A small network was shown many inputs. Here are its activations along a few directions, one row for each input.
In each table, some parts of the input vary, and every possible input appears once, in random order.
Descriptions start from the smaller parts, as in this example, which fits no table here: one of 5 places around a ring, together with either a single point or (one of 2 separate values, together with one of 4 places along a line) or one of 9 places along a line.
Shared parts are said once, and a part with two or three values counts as separate values.

Table:
r1: [ -2  53  39 -26 -12  41  25  52  26  42 -68 -78 -24 -53  30 -48 -34  47]
r2: [  0   1 -32  42   8 -31   0   7 -27   8  35  -8   4  40 -13  18   4 -29]
r3: [ -9  -8 -26  13   0 -53 -13  -5 -10  -2  27   3  22  13  16  47  32 -51]
r4: [-11 -13 -19  34 -24 -15 -13  -2   6 -20  61  29 -20  35 -29  24  15  -6]
r5: [  3 -16 -20 -33 -20 -28 -46 -42 -24 -65  51  37  10  29 -14  13  30 -22]
r6: [ 30  25  72 -68  32  15  57  -5  24  17 -98  33  -1 -58  20 -44 -32  30]
r7: [ -4 -11 -23  27 -32 -17 -17 -21  -4 -41  63  27 -19  36 -41  19  20  12]
r8: [-12 -10 -31  34 -27  -1 -22 -20   1 -29  66  37   4  17 -40  23  20  34]
r9: [ 11  14  53 -33  33  53  63  22  26  29 -75  28 -46 -41  -1 -52 -47  66]
r10: [-11 -34 -38  47  -7 -14   2  24 -15  10  48 -14 -11  26 -11  40  11 -12]
r11: [-12 -35 -42  56 -10  12 -15  11 -17  19  45   1   6   6 -16  40  12   4]
r12: [-21 -21 -25  10  21 -15 -29   9 -24 -20  13  -9  22  24  33  29  31 -62]
r13: [-27 -29 -44  67   6  24 -19  17  -2  13  31 -16   5   8  -8  43  12  -9]
r14: [ -5  54  28 -19 -22  62  27  37  32  50 -64 -68  -2 -70  34 -41 -37  61]
r15: [ -2  -9  -7  -4 -20 -40 -39 -45   2 -35  37  41   8  21 -14  28  30 -47]
r16: [-12 -15 -29  46 -24  24 -33 -22   8 -14  58  32  -9  18 -29  27  15   7]
r17: [  6 -10 -15  20  -8 -27  -5 -31  -4  -9  49  15   1  55 -35   8  -1 -19]
r18: [  4  12  48 -21  25  70  56  10  24  36 -72  45 -23 -60  -3 -48 -54  81]
r19: [  0  -2 -12 -15 -23 -53 -39 -53  -9 -54  42  45  14  19 -29  22  34 -25]
r20: [-32 -23 -31  71   5  -5  -9  33 -13  -1  26 -12  -9  21  -4  30  20 -27]
r21: [-13 -19 -28  52  22 -14  -9   1 -17  12  11 -25   7  42 -11  18   7 -44]
r22: [ 23  39  54 -77   0  25   7  30   5  24 -75 -73  17 -63  71 -57 -20  19]
r23: [  9   0 -22   9 -10 -36  -9 -34 -14 -32  53  21   1  53 -57   5   0   6]
r24: [  1 -32 -30  -9   6 -19 -25   5 -32 -11  32  -6  18  22  19  36  24 -45]
r25: [ 31   5  67 -81  45  39  55   3   7   7 -77  26  -6 -54  39 -55 -31  31]
r26: [ 30  24  56 -39  40  36  68   2  20  33 -89  25 -21 -26  -3 -76 -50  50]
r27: [-19 -22 -21  22  19 -36 -26  -8  -4  -6   1 -13  24  14  11  46  28 -65]
r28: [ 22  56  57 -64  -9   1  16  22  28  29 -94 -71  17 -68  56 -41 -21  17]
r29: [  3 -35 -12 -28 -14 -21 -39 -29 -18 -38  44  32  15  31  -7  17  20 -35]
r30: [ 20  61  35 -33   0  24  33  31  27  47 -78 -84  -4 -37  37 -71 -39  34]
What do these inputs look like to the network?
Answer: one of 5 places along a line, together with either one of 2 separate values or one of 4 places along a line
Changing only the place on the line of 5 turns r20 into r13. The same change can be made to r7. Which row results?
Answer: r8
Which other rows does r15 become when the place on the line of 5 takes its other values? List them by row number.
Answer: r4, r16, r17, r29
Which other rows does r14 become when the choice among 2 separate values takes its other values? List them by row number.
Answer: r18

Table:
r31: [ 11  -8   9 -25  -2 -20  -1 -29  -6 -43  28  59 -13  27 -36 -11   1   9]
r32: [ 15  16  46 -26  48  44  63  35  13  54 -97 -23 -13 -45  41 -48 -41  23]
r33: [  3 -10  -6   2  -6   5  -1 -26   2 -22  34  56 -15  24 -44  -4  -7  25]
r34: [ -6 -12 -34  21 -10 -39 -30   5 -25  -7  40 -39  18  37  13  29  28 -54]
r35: [ 12  69  50 -34  -6  31  37  32  37  44 -86 -61 -12 -59  30 -60 -41  50]
r36: [ -7 -12 -28  12  -2 -45 -30 -12 -13  -6  21 -27  33  19  22  42  34 -64]
r37: [ 12  -3  16 -29   4 -24  -2 -43   2 -37   8  68   2   8 -26   0   7  -3]
r38: [-33 -26 -47  72 -11  -2 -24  22  -6   8  43 -27   1  17   0  50  25 -26]
r39: [-18 -19 -43  54  -9  -7 -33   9 -22   1  44 -38  12  34   1  30  23 -37]
r40: [ -3 -15  -6  24 -10  15   6 -17   7 -11  33  67 -21   4 -48  10  -5  41]
r41: [ 14  19  43 -70   4  43  14  25  10  20 -68 -34   9 -66  47 -39 -23  36]
What do these inputs look like to the network?
Answer: either one of 3 separate values or (one of 2 separate values, together with one of 4 places along a line)
Start at r40 and move only the place on the line of 4, one step at a time. The first step leads to r33. Which rows follow, in order?
Answer: r31, r37

Table:
r42: [-10 -10 -26  10  -5 -27 -20  -1 -12 -12  27 -16  17  15   9  30  23 -31]
r43: [-12  -4 -26  36 -10   5  -9  -2  -7  -2  36  14  -6  18 -24  17   3   5]
r44: [  0 -15  -9   0  -2 -30 -18  -3 -19 -16  25   2  14  18   5  18  19 -34]
r45: [  2 -11  -4   6  -5 -14  -8 -25  -1 -18  29  39  -3  20 -23  10   8  -7]
r46: [  1  -7  -8  -8   1 -21 -16 -32  -4 -25  21  31  12  23 -19   9   9 -17]
r47: [-16 -14 -27  42  -4  -7 -19   8  -5  -1  28 -19   6  15   4  29  20 -25]
r48: [  3 -12  -9  13  -3  -8   2 -15  -7 -18  30  43 -13  20 -32   9   4  10]
r49: [  20   19   60  -52   42   62   63   37   19   52 -114  -20  -13  -71
   46  -58  -48   46]
r50: [  5 -15 -12 -10  -1 -21 -18 -19 -14 -25  25   9   7  26  -1  11  18 -27]
r51: [ 20  48  67 -78  -2  48  34  16  33  24 -84 -16  -6 -78  29 -65 -42  69]
r52: [  22   69   62  -48   12   34   52   34   31   48 -107  -61  -14  -57
   36  -76  -49   47]
r53: [ -5 -12 -17  23  -4  -7   1 -13   3  -8  32  27  -6  20 -30  13   2  11]
r54: [-16 -18 -28  24  -9 -18 -26  10  -9   2  24 -26   8  18  14  36  22 -44]
r55: [-14 -17 -23  42 -10   6 -18   5  -9  -1  30  -9  -1  16 -15  17  10  -3]
What do these inputs look like to the network?
Answer: either one of 3 separate values or one of 11 places around a ring
List by row number the other inputs of the same sort as r53.
Answer: r42, r43, r44, r45, r46, r47, r48, r50, r54, r55

Table:
r56: [ 22  40  46 -72 -38 -24   4  -6  15 -11 -23  15 -10 -30  -3 -19  -7  39]
r57: [  9 -79 -32   0  25   7 -27 -15 -43   6  48  32  43  11  18  51  21 -53]
r58: [-15 -33 -61  44 -28  36 -36  11 -33  12  67 -19  21  22 -15  32  26  14]
r59: [ 13  13  25  -8  45  20  47 -36  26  21 -53  75  11 -45   1  10 -13  -3]
r60: [ -3 -16 -19  36  14 -30  -6   9 -48 -33  44  -3 -25  66 -18   0  19 -28]
r61: [ 17 -34 -36  35   4  -8 -22  -5 -65 -14  43  -1   7  83 -10  -8   6 -33]
r62: [-13  -4  21  12 -14  57  11  45  12   1  -1 -10 -20 -38  -5 -20 -19  70]
r63: [-21 -25  -8  44  28 -29  -6 -47  22  -4   8  49  17   9  -8  51  32 -57]
r64: [-29  -6 -55  57 -33 -11 -15  17  11   5  51  -4 -15  10 -28  57  11  15]
r65: [ 22 -14  10 -31  33  34  19   2 -22   8 -22  -2 -24  33 -14 -72 -28  25]
r66: [ 22  23  24 -12  16 -13  59  13  -3  18 -20  25 -37   9 -26 -46 -32  22]
r67: [ 22   8  23 -92 -15  26 -34 -20   1 -19 -13  -5  19 -10  13 -44 -30  38]
r68: [-35 -14 -56  47 -17  10 -30  34 -14 -10  64 -14   0  14 -12  43  21  21]
r69: [  -2   56   25  -50  -13  -43    3   10   -1   23  -52 -118   51  -50
   68  -27    1  -28]
r70: [  0  33  12  49 -10  38  19  -6  39  24 -24  13 -13 -49 -31 -13 -27  67]
r71: [ -9 -30  23 -43  36  33  31  14   0 -12 -41  46   3 -32  29  -1 -14   6]
r72: [-40  17 -57  85 -24  -5 -13 -19  30   7  37   2   3  10 -44  46   2   6]
r73: [ 24  72  48 -48 -20 -12   4 -48  32   1 -25  29  18 -30 -20 -23 -18  29]
r74: [   2    2   16  -10   47    4    5   50    7   57 -111  -73   31  -53
   69   17    1  -59]
r75: [  28   36    7    1   43  -11   52   43    9   45  -60 -121    9   21
   64  -33  -22  -34]
r76: [ -4 -24  14   2 -10  83  -9  17   2  18  -4 -22 -11 -28 -16 -28 -23  67]
r77: [ 13   7  19 -25  26   9  41  32  -9  -5 -15  12 -25  23 -10 -64 -30  21]
r78: [ 22 -21 -30 -26 -43 -18 -64 -30 -33 -45  53 -13  26  23  12   8  38 -24]
r79: [ -28   42    6   39  -31   60   -8   71   22   81  -41 -108  -15  -49
   71  -15  -17   -9]
r80: [ -8  35  -3   6 -41 -49 -37 -60  32 -42  25   1  16  17 -32  17  40 -36]
r81: [-19 -62 -18   8  32 -19 -21   0 -20 -24  34  31  11   7  26  50  40 -41]
r82: [  1 -21  26 -30  23   7  49   3  13  10 -50  58  -3 -40  16   9 -13   7]
r83: [ -1   6  18  23 -29  32  27  33  22  19 -13   5 -27 -47 -19  -6 -24  70]
r84: [ 25  50  21  11  36  -6  49 -24  14  26 -31  35 -22  15 -35 -52 -35  19]
r85: [-18 -58 -14  21  14 -45  -8  -8   7  -2  25  43   8  10  13  57  27 -48]
r86: [  2 -49  13 -52  38  59  14 -13 -11  -1 -46  32  -1 -23  25  -5 -15   9]
r87: [ 15  31  40 -85 -23   0 -14   7   5 -36 -13   5   0 -24  11 -30 -11  38]
r88: [ -9  22 -11  64  14 -40  10 -38  -5  -6  31  14 -14  68 -52  10  -8 -47]
r89: [ -2 -10 -10  45   2 -51   6  -8 -18 -12  36   4 -40  67 -28  10  17 -31]
r90: [ -1   5 -11 -18 -51 -63 -45 -18  15 -45  39  -3   3  17 -13  25  38 -28]
r91: [  0   2 -18 -27 -35 -41 -55 -11 -12 -65  50 -10   8  12   5  15  45 -22]
What do these inputs look like to the network?
Answer: one of 4 separate values, together with either a single point or (one of 2 separate values, together with one of 4 places along a line)
Changing only the choice among 4 separate values turns r59 into r70. The same change can be made to r63. Which row results?
Answer: r72
Which other rows does r57 become when the choice among 4 separate values takes its other values? List them by row number.
Answer: r58, r61, r78
Start at r84 and move only the place on the line of 4, one step at a time. The first step leads to r66. Which rows follow, in order?
Answer: r77, r65
Which other rows does r90 become when the choice among 2 separate values takes its other values? List them by row number.
Answer: r56
